a = [[126, 119, 119, 126, 120, 124, 120, 121], [107, 111, 110, 107, 139, 108, 140, 140], [150, 151, 151, 153, 121, 153, 122, 121], [124, 118, 118, 121, 119, 120, 119, 120], [124, 120, 120, 122, 119, 121, 119, 119], [147, 147, 146, 147, 120, 146, 122, 121], [122, 117, 117, 119, 123, 118, 123, 123], [139, 138, 139, 139, 116, 139, 116, 116], [120, 125, 125, 120, 138, 121, 138, 137], [137, 135, 136, 135, 116, 135, 116, 116], [149, 149, 149, 151, 119, 151, 120, 120], [121, 121, 121, 119, 127, 119, 126, 126], [103, 105, 104, 104, 144, 103, 144, 145]]
a[0][0] -> 126
a[6][3] -> 119
a[4] -> [124, 120, 120, 122, 119, 121, 119, 119]
a[3][3] -> 121
a[12][4] -> 144
a[:, 7] -> [121, 140, 121, 120, 119, 121, 123, 116, 137, 116, 120, 126, 145]
a[10][5] -> 151
a[6] -> [122, 117, 117, 119, 123, 118, 123, 123]
a[9][2] -> 136
a[3][2] -> 118
a[1][6] -> 140
a[:, 0] -> [126, 107, 150, 124, 124, 147, 122, 139, 120, 137, 149, 121, 103]
a[3][6] -> 119
a[0][2] -> 119
a[5][5] -> 146
a[11] -> [121, 121, 121, 119, 127, 119, 126, 126]
a[:, 3] -> [126, 107, 153, 121, 122, 147, 119, 139, 120, 135, 151, 119, 104]
a[1][4] -> 139
a[3] -> [124, 118, 118, 121, 119, 120, 119, 120]
a[3][1] -> 118
a[5][1] -> 147
a[6][0] -> 122
a[8][0] -> 120
a[5][7] -> 121
a[:, 6] -> [120, 140, 122, 119, 119, 122, 123, 116, 138, 116, 120, 126, 144]
a[7][6] -> 116
a[0][5] -> 124
a[0][1] -> 119
a[10][1] -> 149
a[9][5] -> 135
a[10][7] -> 120
a[12][7] -> 145
a[7][0] -> 139
a[3][4] -> 119
a[8][4] -> 138
a[3][7] -> 120

m =
[[113 114 135 112 118 122 110 109 118]
 [112 112 138 111 117 120 114 113 117]
 [143 142 119 145 136 134 146 147 135]
 [139 138 134 141 114 125 139 137 116]
 [146 145 117 147 137 137 143 144 137]
 [122 122 118 121 138 131 123 125 137]
 [138 137 135 142 112 124 141 139 114]
 [135 135 135 137 118 125 139 139 120]
 [113 113 133 110 152 134 109 109 151]]
m[0,0] = 113
m[8,5] = 134
m[4,7] = 144
m[3,8] = 116
m[4] = [146, 145, 117, 147, 137, 137, 143, 144, 137]
m[2,8] = 135
m[:, 3] = [112, 111, 145, 141, 147, 121, 142, 137, 110]
m[:, 6] = [110, 114, 146, 139, 143, 123, 141, 139, 109]
m[:, 0] = [113, 112, 143, 139, 146, 122, 138, 135, 113]
m[5,0] = 122
m[3,3] = 141
m[4,0] = 146
m[2,0] = 143
m[7,5] = 125
m[6,8] = 114
m[2,6] = 146
m[8,2] = 133
m[0,4] = 118
m[7,3] = 137
m[1] = [112, 112, 138, 111, 117, 120, 114, 113, 117]
m[:, 1] = [114, 112, 142, 138, 145, 122, 137, 135, 113]
m[5,8] = 137
m[8] = [113, 113, 133, 110, 152, 134, 109, 109, 151]
m[6,3] = 142
m[8,8] = 151
m[:, 8] = [118, 117, 135, 116, 137, 137, 114, 120, 151]
m[0,3] = 112
m[4,1] = 145

W = [119 134 113 148 129 113 152 147 119 151 112]
W[0] => 119
W[10] => 112
W[5] => 113
W[2] => 113
